These are the activations of a small neural network, seen along a few directions. Each row is one input.
Each table varies a few parts of the input and shows all the possible inputs, shuffled.
A made-up example of a description, with smaller parts first: one of 6 places along a line, together with either a single point or one of 9 places along a line or (one of 2 separate values, together with one of 8 places around a ring).
Shared parts are said once, and a part with two or three values counts as separate values.

Other details of the inputs shift rows strongly along two fixed directions, in all tables alike. That doesn't count.

A family of inputs:
r1: [ -2  16 -34  19  -9   2   1 -10  17  -1   7   1   6]
r2: [-13  18 -21  11   1   4  -5 -16  15  -7  22  -4  -1]
r3: [ -8  -5 -11  11 -10   8 -29   5   6 -36  15  12   4]
r4: [-12  20 -22   7  -1   7  -5 -11  21  -9  17  -3   2]
r5: [ 33 -43  25 -27  -4 -15 -14  16 -35   5 -16  13   0]
r6: [-13  -8  -7  27  -6 -10 -27   2  -1 -35   5  -3   1]
r7: [ -7  -8 -12  25 -22  -8 -20  10   6 -32   2   7   9]
r8: [-11  -7  -6  27  -5  11  -6  10  -5 -38   8  22 -11]
r9: [-25  14 -13  25  11  14  17   0  21  -6   3   7   3]
r10: [  2  17  10 -20   9  17  46  -8   9  38  -9  -9 -14]
r11: [ -5  -8  -7  30 -20  -9 -21   4   2 -31   2   9   8]
r12: [ 18  22  -5 -22   7   8  21 -11  12  45   1 -14   3]
r13: [  0  19 -30  20  -1   7  -4 -11  12   1  23  -2   3]
r14: [  4  15  11 -14  17  10  47 -16   4  37  -3 -10 -19]
r15: [ -4  14 -33  23  -7  -1   1 -15  12   1  12   0   3]
r16: [-14  21 -13  17   4   4  -3 -20   9 -15  13 -12   4]
r17: [ 20  20   4 -15   6  14  19 -21  10  44   1 -11   4]
r18: [ -9  -8 -16  27 -17 -17 -20   9  -2 -29   8   5   3]
r19: [  8 -41  45 -23  14  -5  -1  31 -32   0 -23  23  -2]
r20: [ -1  26   6 -29  10   3  21 -14   7  32  -8 -24   3]
r21: [  0  24  11 -26   7  10  20 -17   9  31  -9 -24   5]
r22: [  0  15 -25  26 -10   8   0 -20  16  -2   7   4   7]
r23: [  2  19 -25  18  -6  16  -5  -9  20  -2  17   0   8]
r24: [  5 -42  35 -26  17 -14   0  36 -35   1 -18  20  -7]
r25: [  6 -40  35 -31  15 -12   1  41 -30   0 -23  21  -4]
r26: [ 25 -42  36 -24  -8 -26 -12  21 -32   2 -19   5   0]
r27: [-14  -5 -17  20  -5   4  -4  21  -2 -38   9  20 -12]
r28: [ 12 -36  37 -31  -6 -13 -21  27 -25  -2 -26  -2   1]
r29: [  9  16  10 -23  13   5  21 -27  11  36   5 -17  -4]
r30: [ -8  -6 -17  23 -19 -15 -20  13   4 -31   3   6   7]
r31: [ -3  19   7 -20   6  -5  20 -11  13  38 -15 -28  -1]
r32: [  8  -8 -17  24  -5   3 -27   3  -4 -29  21  13   5]
r33: [ 12 -30  33 -39   3 -15 -20  22 -39  -5 -13   0  -1]
r34: [ -5  12  15  -9  29   5  45 -14   8  41  -9  -8  -6]
r35: [ -9  19 -13  14  -2  13  -7 -21  19  -9  17   0   3]
r36: [  1  24  15 -22   9   9  19 -24   5  31  -8 -22   4]
r37: [-18  -6 -12  23  -7 -12 -28   8  -2 -32   5  -3   0]
r38: [ 14 -35  41 -27  -4 -14 -23  20 -29  -2 -25   0   0]
r39: [ 15  14  -4 -17  -2   7  26 -18  13  44 -11 -11   4]
r40: [-15  -8 -16  24  -2   2  -4  16  -8 -36  14  18 -15]
Description of these inputs: one of 5 places around a ring, together with either one of 2 separate values or one of 6 places around a ring.
- Changing only the place on the ring of 5 turns r38 into r28. The same change can be made to r22. Which row results? => r39
- Changing only the place on the ring of 5 turns r7 into r26. The same change can be made to r10. Which row results? => r14
- Which other rows agree with r12 in the place on the ring of 5? List them by row number. => r1, r4, r20, r25, r27, r30, r31
- Which other rows agree with r2 in the place on the ring of 5? List them by row number. => r13, r15, r18, r24, r33, r37, r40

A family of inputs:
r41: [  9 -19  25 -30   7   1  -4  19 -20   1  -9   8  -4]
r42: [ -8 -11 -19  32  -5   6 -29  10  -4 -49  21  24   0]
r43: [ -9  17   5  -9  11  -2  32  -8  10  31 -12 -16  -3]
r44: [ -9  25 -27  17   5  14  12 -15  20   3  19   0  -2]
r45: [  3 -25  30 -17   7 -12   2  18 -22   2 -20   3  -3]
r46: [ 19 -25  15 -20  -1  -4   2  20 -21   6 -10  14  -5]
r47: [ -1 -17  22 -21   5  -6  -4  18 -17  -6 -10   2  -6]
r48: [ -6  31 -39  31 -18   3 -20 -29  28  -9  19 -18  14]
r49: [-17  21 -24  27   0   3  21  -9  24   4   5  -2  -2]
r50: [  8  14   0  -6   7   9  32 -15   8  34  -3  -5  -5]
r51: [ 27 -22  17 -31 -16 -16 -29   6 -20   5 -11  -5  10]
r52: [ -9  19  12 -13  15   6  27 -16   9  26  -5 -17  -6]
r53: [ 10 -12 -10  11 -24 -12 -46   4  -5 -31   9   1  14]
r54: [ -2  20   9 -14  15  14  24 -17  10  28  -1 -11  -3]
r55: [-17 -16 -16  42  -9  -4 -20  16   0 -47   7  22   0]
- What is each input in this table made of? => either one of 3 separate values or (one of 2 separate values, together with one of 6 places around a ring)

A family of inputs:
r56: [ 13  -5  11 -21   5  -1  -7  -4 -10  10   4  -6  -3]
r57: [-16  11 -44  55 -17  -7 -25  -8  18 -39  22   4   5]
r58: [ -1 -14   7  -2  -7 -10 -30   8 -13 -27   3   3   3]
r59: [ 18 -33   9 -10 -16  -6 -27  25 -20 -16  -7  19   5]
r60: [-22  17 -36  41  -6  12 -31  -8  21 -47  29   6  10]
r61: [-20  12 -41  53 -16  -3 -25  -3  24 -40  17   6  12]
r62: [ -6  24   4 -12   2   6   8 -19  14  21  -3 -21   5]
r63: [ 12 -33  12  -7 -17 -15 -28  25 -18 -19 -15  12   5]
r64: [ -1 -13  22  -2  20   2  25   4 -13  12  -7   9 -14]
r65: [ 11 -25   5   1 -17 -15 -24  19 -13 -20  -8   8   3]
r66: [ 21 -39  13 -13 -12 -11 -31  30 -25 -16  -6  21   7]
r67: [ 13 -12  -9   6  -6  -1 -24   4 -13 -18  12  12   1]
r68: [-40  14 -37  51   1  10   2  14  17 -52  20  17 -10]
r69: [ -4  24   2  -9   1   3   9 -19  13  19   1 -22   2]
r70: [  6  16  -8  -2  -4  -7  17 -19  14  29  -4 -15   2]
r71: [  5 -30  16  -6 -14 -14 -31  21 -21 -25 -15   5   8]
r72: [ -5 -15  18 -21  16  -4  24  22 -16   7 -11  10 -16]
r73: [  1 -31  34 -34  19  -6  14  39 -28   6 -20  16 -12]
r74: [ 15 -23  -4   1 -14  -9 -21  13 -14 -17   4  16   3]
r75: [ 19 -28  10 -13 -10   1 -31  21 -23 -22  -4  19   5]
r76: [  4 -22   9   2 -14 -14 -27  15 -16 -25  -8   1   5]
r77: [ 13  15 -12  -3  -1   1  17 -19  10  33   6 -11   0]
r78: [-11  15  10   6  18  14  43 -11  11  22  -6  -1 -12]
r79: [ 27 -20  17 -27  -9  -6  -2  12 -16  18 -10   4   0]
r80: [-11  13   8   7  20  11  43 -15  10  22  -3   1 -11]
r81: [  3  22  -2 -12   3  11  10 -19  14  20   7 -17  -1]
r82: [-19  19   0  -8  18  12  43   3  12  23  -8  -3 -13]
r83: [-13  13  13   4  25  14  42 -10  12  27  -7   1  -6]
r84: [ -3  18   1  -5   3  -3  13 -17  13  27  -9 -22   9]
r85: [-20  16 -38  41  -9   9 -29 -12  18 -48  32   6   5]
r86: [-38   9 -25  61   3  18   0   1  19 -50  15  24  -3]
r87: [ -3  23  -2  -7   5  -1   7 -23  10  22   6 -22   0]
r88: [ 13  21  -7  -9   0  12  15 -18  11  26   4 -10   1]
r89: [ -1  18  -3  -2  -1  -6  15 -22  11  23  -5 -22   5]
r90: [-16  17  -5  -2  22   5  41  -3   7  23   1  -5 -17]
r91: [  0  18  -5   1   1  -7  13 -22   9  25  -2 -24   3]
r92: [ 14 -26  37 -39   3 -12 -19  17 -25   5 -17  -2   5]
r93: [ 31 -29  29 -39   2  -3 -13  19 -28  13 -13  11   4]
r94: [  1  21   0 -15   4  14  10 -19  15  22   2 -15   2]
r95: [ 12  19  -9  -9   3   8  15 -22   9  26   7  -8   1]
- What is each input in this table made of? => one of 5 places along a line, together with either one of 2 separate values or one of 6 places around a ring
- Changing only the place on the line of 5 turns r91 into r76. The same change can be made to r77. Which row results? => r79
- Changing only the place on the line of 5 turns r87 into r92. The same change can be made to r67. Which row results? => r93
- Change only the choice among 2 separate values in r73. List by row number the other rows that result. => r83
- Change only the choice among 2 separate values in r78. List by row number the other rows that result. => r68

A family of inputs:
r96: [-13  27 -38  39  -9   7  -5 -22  26 -14  24  -3   5]
r97: [-15  22 -14  16   8   5  26 -15  18  10   5  -7  -5]
r98: [  2 -26  19  -7   4  -7 -10  23 -20 -13  -8  15  -4]
r99: [-11 -25   5  13  -2  -4 -26  26 -17 -44   3  23  -2]
r100: [-30  27 -30  40   4  14   7 -16  26 -19  16   1   0]
r101: [  1 -28  21 -13   4  -7  -9  25 -24 -18  -9  16  -5]
r102: [-28  27 -34  43  -1   9  11 -11  28 -16  15   2  -1]
r103: [ 15 -24  32 -34  -8 -17 -27  12 -23  -1 -18 -11   6]
r104: [ -2 -23 -13  23 -16  -4 -46  22 -11 -55  15  23   6]
r105: [ -2 -25 -12  20 -15  -5 -46  21 -15 -57  13  24   5]
r106: [ -3  21  13 -20  18  10  40 -18  13  43  -9 -17  -8]
r107: [ 16  21   5 -18   5   4  30 -28  10  52  -4 -20   0]
r108: [  0  19  10 -16  18   6  41 -18  13  47 -11 -15  -5]
r109: [ 18 -30  44 -40  11  -7  10  21 -30  20 -24   5  -6]
r110: [  0  18  11 -15  16   5  43 -19  11  47 -10 -16  -7]
r111: [ -7 -26   1  22  -5  -6 -22  21 -17 -43   3  21  -2]
r112: [  0  24 -20  10  -5   6  13 -18  21  18   8  -9   3]
r113: [ 32 -30  39 -46   2  -7  -5  13 -32  22 -19   3   0]
r114: [ 16 -26  15 -21  -5  -6 -24  20 -24 -13  -4  10  -2]
r115: [ -6  27 -15   6 -11  -5   3 -23  24  17  -2 -27   9]
r116: [-28  26 -34  43   2   8   9 -13  24 -18  18  -1  -3]
r117: [ 22 -29  25 -30  -3  -6 -17  15 -25   2 -11   9   2]
r118: [ 22 -26  18 -26  -3  -9 -15  17 -23   4 -10   6   0]
r119: [-12  25  -2  -2  14   9  32 -15  17  22   0 -12  -7]
r120: [  9 -21  16 -13 -12 -19 -33  11 -16 -12 -11  -6   9]
r121: [ 16 -29  38 -41  12 -10   9  23 -29  22 -23   4  -8]
r122: [  0 -25 -16  27 -18  -9 -43  18 -12 -55  14  22   4]
r123: [-20  30 -40  42  -8  13 -12 -19  29 -27  28  -1   4]
r124: [  3  25  -7  -6   4  11  18 -24  19  27   5 -15   0]
r125: [-20  29 -46  45  -9  10 -10 -16  29 -29  27   0   8]
r126: [ -1  20   5 -17  13   4  44 -12  11  47 -12 -16  -7]
r127: [  3 -25  -2   9 -13  -5 -40  19 -17 -42   9  21   4]
r128: [  3 -21 -14  18 -18  -8 -33  20 -10 -42   7  20   5]
r129: [ -7  22  -5   5   8   7  34 -15  16  27  -5 -10  -4]
r130: [-10 -25   4   9  -1  -3 -25  28 -18 -45   2  20  -6]
r131: [ 15 -30  42 -46  12  -7   8  24 -32  19 -24   5  -9]
r132: [ -2 -22 -16  22 -15  -4 -46  23 -13 -56  14  21   5]
r133: [  4  25 -11  -4   4   5  20 -22  18  30   4 -14   2]
r134: [-28  26 -32  44   1   8   9 -15  25 -18  19   0  -2]
r135: [-18  25 -14  12  10  10  23 -11  18   9   6  -8  -3]
r136: [-10  23  -5   1  13   5  33 -15  17  26  -1 -10  -4]
r137: [-16 -24  -8  27  -5  -4 -30  29 -12 -59   8  25   0]
r138: [-10  24  -1   2  13  11  31 -19  15  24  -1 -11  -3]
r139: [ 17 -27   9 -12  -8 -10 -22  17 -22 -11  -3  10   0]
r140: [-17  26 -47  49 -14  10  -8 -18  31 -24  23   2   7]
r141: [-33  26 -38  51   1  14   1 -12  30 -32  22   4   2]
r142: [ 17 -26  14 -12  -7  -5 -23  17 -21 -13  -4  11   4]
r143: [ 12  22   5 -23   8   8  29 -23  14  50  -4 -20   2]
r144: [ 10  24   5 -27   9   7  30 -23  13  46  -3 -21  -2]
r145: [ -9  21  -5   4   8   7  34 -14  19  28  -5  -9  -4]
r146: [  1  24 -17  13   0   8  10 -23  19  15   8 -10   5]
r147: [ 29 -26  26 -41  -3 -10  -1  18 -25  24 -19   2  -2]
r148: [ -3 -20  -4  17 -21 -19 -49  11 -11 -45   3   1  11]
r149: [ 19 -31  49 -45  12  -6   9  21 -32  20 -25   4  -9]
r150: [ -5 -19  -2  12 -19 -15 -49  15 -11 -45   2   1  13]
r151: [ -7  23  -2   5  13   8  31 -18  16  26  -2 -11  -3]
r152: [  4  28  11 -27   3  -4  18 -30  13  48 -12 -37   8]
r153: [ 29 -29  35 -50   2  -8  -6  17 -32  22 -18   2  -2]
r154: [  0 -24 -15  27 -16  -4 -45  17  -9 -52  12  23   7]
r155: [ 15  20   4 -20   6   4  30 -27  13  52  -4 -20   0]
r156: [ 15 -28  35 -37   7 -11  14  24 -25  20 -25   6  -8]
r157: [ 16 -30  43 -43  11  -7   9  24 -28  20 -21   6  -7]
r158: [-13  28 -38  37  -7   9  -6 -20  27 -13  23  -2   6]
r159: [ 13  24   7 -23   8   9  29 -26  12  47  -4 -21  -1]
r160: [-15  28 -46  51 -14  10  -8 -19  29 -25  23   1   8]
r161: [  9 -29  35 -30   8  -6  -2  24 -26   0 -15  10  -9]
- What is each input in this table made of? => one of 6 places along a line, together with either a single point or (one of 2 separate values, together with one of 5 places along a line)
- Changing only the place on the line of 6 turns r144 into r105. The same change can be made to r124. Which row results? => r117
- Changing only the place on the line of 6 turns r140 into r154. The same change can be made to r160. Which row results? => r146
- Change only the place on the line of 6 in r136. List by row number the other rows that result. => r97, r101, r119, r137, r156
- Change only the place on the line of 5 in r122. List by row number the other rows that result. => r96, r107, r139, r155
- Change only the choice among 2 separate values in r160. List by row number the other rows that result. => r129
